Each row below holds a small network's activations on one input, seen along a few directions.
In each table, some parts of the input vary, and every possible input appears once, in random order.
Descriptions start from the smaller parts, as in this example, which fits no table here: values(2) and (point or line(9) or (line(4) and ring(5))).
Shared parts are said once, and a part with two or three values counts as separate values.
In the rows, 128 means zero.

Other details of the inputs vary at random and push rows far along two fixed directions, the same in every table; ignore that.

Table:
r1: [136 125 130 138 110 124 124 114 144 147 139 127]
r2: [106 156 126 104 137 127 110 163 107 135 122 168]
r3: [129 107 130 138 137 102 136 128 123 127 123 133]
r4: [100 169 131 110 125 129 102 153 113 141 132 157]
r5: [128 108 131 132 135 106 124 127 130 123 134 126]
r6: [131 125 139 132 117 131 130 117 149 135 130 124]
r7: [136 110 132 125 121 136 147 125 123 116 137 133]
r8: [128 119 136 115 120 135 132 115 143 111 116 117]
r9: [ 98 169 133  96 129 138 112 147 114 125 117 156]
r10: [168  72 161 128  99 108 156 107 145 110 141 130]
r11: [126 160  21 183 206 176 146 121 133 132 121  33]
r12: [111 153 128  99 139 139 110 157 100 135 125 169]
r13: [135 103 132 135 139 108 132 124 114 129 130 133]
r14: [137 107 131 127 126 135 134 122 126 112 126 135]
r15: [128 117 135 134 136 106 126 118 136 124 130 127]
r16: [169 131 138 131 130 118 134 136 113 117 119 106]
r17: [ 98 169 138 115 135 123 103 150 106 143 131 156]
r18: [157  74 157 136 102  83 135 104 150 104 135 126]
r19: [138 103 134 136 140 115 128 124 119 124 134 137]
r20: [132 107 132 139 138 108 132 129 128 123 127 137]
r21: [139 106 128 128 126 123 140 129 124 127 146 136]
r22: [127 125 141 134 113 134 132 117 146 128 129 122]
r23: [109 154 132  97 129 152 111 155  96 126 117 160]
r24: [137 106 134 135 136 116 141 127 116 129 145 135]
r25: [158 149 147 138 119 118 132 130 132 133 122  92]
r26: [135 127 139 126 103 146 131 109 143 137 123 116]
r27: [159  86 165 137  90 102 139 100 163 110 133 121]
r28: [136 125 132 135 110 129 128 114 145 145 134 127]
r29: [131 111 128 121 124 123 129 126 140 118 127 126]
r30: [126 122 136 133 108 137 128 120 140 117 125 119]
r31: [128 110 133 114 119 134 130 124 137 111 119 116]
r32: [164  73 159 133 102 100 147 109 157 104 123 132]
r33: [132 110 131 128 120 134 136 129 134 111 115 129]
r34: [132 111 130 130 124 128 138 127 135 110 119 134]
r35: [157 147 141 140 118 115 130 131 128 122 122  94]
r36: [101 166 128  99 134 125 104 151 115 136 126 158]
r37: [127 119 134 123 117 132 130 118 141 112 119 120]
r38: [124 119 136 143 126 104 128 119 129 133 133 122]
r39: [130 125 137 142 122 117 126 114 141 135 136 128]
r40: [101 157 125  98 133 125 102 161 109 136 129 157]
r41: [134 105 133 133 135 109 145 126 111 133 141 131]
r42: [112 121  43 164 178 192 154 121 124 129 137  81]
r43: [154  87 167 139  86 105 141 100 160 102 131 120]
r44: [139 106 135 118 124 144 134 121 126 112 120 127]
r45: [138 148  48 174 189 162 148 136 124 128 115  59]
r46: [127 112 129 123 120 126 130 125 137 110 126 124]
r47: [139 106 129 126 127 128 143 128 126 125 141 136]
r48: [156  85 170 131  85 114 140  98 160 103 124 111]
r49: [ 99 171 135  89 134 131 106 172 100 137 116 183]
r50: [133 127 136 133 100 143 129 112 142 137 126 119]
r51: [111 142  42 183 174 170 135 101 140 155 140  84]
r52: [168 133 139 129 126 120 147 139 109 122 130 104]
r53: [113 155 130  96 137 144 112 154 101 133 123 168]
r54: [100 172 132 114 129 125 103 146 107 137 130 161]
r55: [129 120 133 135 118 123 126 122 144 125 133 127]
r56: [106 137  47 183 178 160 138 105 133 165 137  76]
r57: [101 166 130  97 134 130 108 150 116 134 122 159]
r58: [101 157 127  95 133 129 106 160 110 134 125 158]
r59: [124 107 129 131 133  99 128 127 124 127 130 122]
r60: [128 122 143 143 128 114 125 118 139 140 137 124]
r61: [158 135 135 127 126 110 131 139 123 116 119  94]
r62: [134 111 126 138 132 111 133 125 130 117 126 141]
r63: [111 156 128 106 142 130 108 151  92 133 128 172]
r64: [139 109 128 133 130 119 141 122 118 123 144 139]
r65: [ 96 165 133 104 142 112 109 148 101 142 121 154]
r66: [131 120 131 122 125 123 131 117 146 119 124 127]
r67: [164 152 141 139 110 121 132 123 129 142 123  94]
r68: [105 174 136 115 127 129 104 142 107 163 132 157]
r69: [127 110 130 121 116 131 128 127 136 111 122 119]
r70: [138 108 135 116 120 145 147 123 123 117 130 124]
r71: [130 121 129 132 130 109 126 114 137 118 130 132]
r72: [104 137  55 166 173 193 141 110 148 140 126  67]
r73: [161  91 166 139  78 111 142  92 161 123 132 120]
r74: [130 122 138 135 119 126 128 120 148 137 133 125]
r75: [111 153 127 102 138 134 106 158  98 137 130 168]
r76: [ 96 170 142 113 134 119 109 148 105 158 127 151]
r77: [104 158 133  92 130 149 117 156 107 125 107 157]
r78: [113 141  44 173 168 184 140 105 148 156 134  80]
r79: [130 122 136 137 119 121 125 121 146 139 138 124]
r80: [ 99 172 142 104 117 152 109 149 116 142 120 147]
Description of these inputs: line(8) and (point or line(9)).
Changing only the line(8) part turns r6 into r78. The same change can be made to r39. Which row results?
> r51
Changing only the line(8) part turns r36 into r4. The same change can be made to r57. Which row results?
> r55
Change only the line(9) part in r70. List by row number the other rows that result.
> r7, r10, r21, r24, r41, r42, r47, r64
List by row number the other rows that have the line(8) part in common with r31.
> r5, r18, r29, r40, r46, r58, r59, r61, r69
Start at r3 and move only the line(9) part, one step at a time. The first step leads to r20. Which rows follow, in order?
> r62, r2, r49, r32, r34, r33, r77
Change only the line(8) part in r61. List by row number the other rows that result.
> r11, r16, r25, r35, r45, r52, r67

Table:
r81: [ 97 155  55 153 156 175 120 123 137 159 155  98]
r82: [104 130  35 172 198 156 127 116 151 127 128  89]
r83: [114 175 138 101 134 117 113 169  82 154 140 186]
r84: [105 188  94 138 159 164 119 144 103 139 107  94]
r85: [114 111  73 155 172 134 131 125 148 112 120  92]
r86: [102 135 172  92 112 124 114 135 104 136 116 180]
r87: [ 99 133 175  89 113 125 120 143 100 128 114 174]
r88: [108 132  83 151 162 133 117 133 146 127 129 124]
r89: [110 150 162  85 118 100 106 157 113 100 117 163]
r90: [146 122 154 121 121 100 128 146 110 138 142 156]
r91: [ 90 109  49 171 188 186 150 107 122 125 124  77]
r92: [134 143 164  93 123 100 115 159  89 140 131 169]
r93: [152  69 143 141 115  89 135 109 159  87 122 105]
r94: [131 178 177 111  99 114 108 145 116 146 114 157]
r95: [121 164 107  94 133 152 105 167 126 110 112 175]
r96: [174  65 149 143 119  92 155 115 126 105 139 100]
r97: [105 187  95 138 162 162 121 145 109 145 106  98]
r98: [112 207 152 110 114 130 105 152 104 157 114 166]
r99: [102 141 168 103 104 124 119 133 109 141 126 194]
r100: [173 144 146 122  97 147 132 129 141 115 108 132]
r101: [111 201 154  96 119 127 105 156  95 149  98 149]
r102: [152  76 154 130  92 109 143 105 157 110 142  83]
r103: [159 145 151  84 109 132 124 170  98 120 129 184]
r104: [ 97 117  96 140 156 156 140 113 120 135 116 120]
r105: [121 141 110 121 161 130 131 157  93 137 132 127]
r106: [176 106 155 168  93 106 137  86 160 126 129 106]
r107: [150 147 158 134 111 115 125 115 135 134 115 121]
r108: [142  60 158 141 110 117 161  87 142  93 129 109]
r109: [136 148 163  95 123  99 117 155  92 140 136 174]
r110: [143 124 158 106 124 103 137 147  95 112 137 137]
r111: [104 139 171  94 113 124 116 132 106 136 121 185]
r112: [170  58 143 138  97 145 158  94 160  95 123 136]
r113: [114 117  84 144 149 155 139 121 147 135 141  70]
r114: [ 89 160  74 129 177 144 105 148 124 133 118 130]
r115: [173 100 161 155 102 103 141  93 157 122 115  91]
r116: [ 87 166  80 116 153 163 119 145 119 155 132 104]
r117: [124 135 154 110  91 116 121 130 141 145 148 145]
r118: [175  67 145 144 120  87 156 110 133 117 135 108]
r119: [154  79 151 143  91 109 140 101 173 129 152 101]
r120: [155  77 152 133  95 107 139  98 167 126 144  94]
r121: [157  76 136 157 108  89 127  96 171 105 138 131]
r122: [153  71 140 141 116  84 137 104 165  99 118 113]
r123: [117 158  56 177 181 178 147 114 128 125 118  47]
r124: [117 175 136 102 131 120 104 165  79 153 143 186]
r125: [ 92 136 115 132 145 155 125 129 116 145 127 152]
r126: [109 157 172  75  96 121 114 153 111 123 138 140]
r127: [157  81 152 135  96 107 141  95 170 125 149  99]
r128: [119 152  47 131 153 205 132 140 143 135 139  98]
r129: [148  61 149 160 101 116 147  76 155 119 140 134]
r130: [102 130  31 182 189 156 132 117 154 131 134  98]
What do these inputs look like to the network?
> values(5) and (point or line(9))
Changing only the values(5) part turns r120 into r115. The same change can be made to r113. Which row results?
> r97
Changing only the values(5) part turns r86 into r114. The same change can be made to r87. Which row results?
> r85
Start at r110 and move only the line(9) part, one step at a time. The first step leads to r96. Which rows follow, in order?
> r105, r118, r92, r109, r90, r83, r124
Change only the values(5) part in r125. List by row number the other rows that result.
> r88, r90, r94, r119

Table:
r131: [ 61 104  54  99 236 136 146 186  15 133 157 230]
r132: [ 61 128  22 193 200 170 119  88 179 126 131 110]
r133: [213 111 167 120  68 107 142 120 143 115 163 144]
r134: [166  36 161 175  92  75 125  58 197 133 126 128]
r135: [178 104 172 110 111  44 130 123 136 104  98 107]
r136: [ 95 141  28 177 221 146 122 134 142  86 107  48]
r137: [148 129  48 206 205 127 155 129 139 130 116  22]
r138: [166 112  26 186 173 187 165 128 169 136 148  66]
r139: [187  39 139 133  75 106 148 103 205  55 137 123]
r140: [170  52 181 155  64  93 154  76 155 130 176  67]
r141: [192 124 188 147  96  50 125 128 111 110 129  98]
r142: [ 65 209 168  53 114 136 108 185  84 181 142 164]
r143: [160  96  12 165 176 188 145 114 171 127 136  70]
r144: [ 84 230 158 108 118 120  75 150  83 186 143 217]
r145: [125 105 239  42  51  78 104 133 126 140 134 164]
r146: [ 92 170  73 124 174 217 125 133  94 146  85 113]
r147: [ 88 212 107 115 158 206 136 164  76 160  93 139]
r148: [130 113 247  66  52 116 117 128 123  70  88 194]
r149: [171  54 169 192  85  70 151  71 195 141 136 125]
r150: [ 29 189 156  41 113 142  82 177 100 127 133 177]
r151: [107 230 173  81 106 173 113 160  45 152 110 183]
What do these inputs look like to the network?
> point or (line(4) and values(5))
Change only the values(5) part in r134. List by row number the other rows that result.
> r135, r143, r145, r146
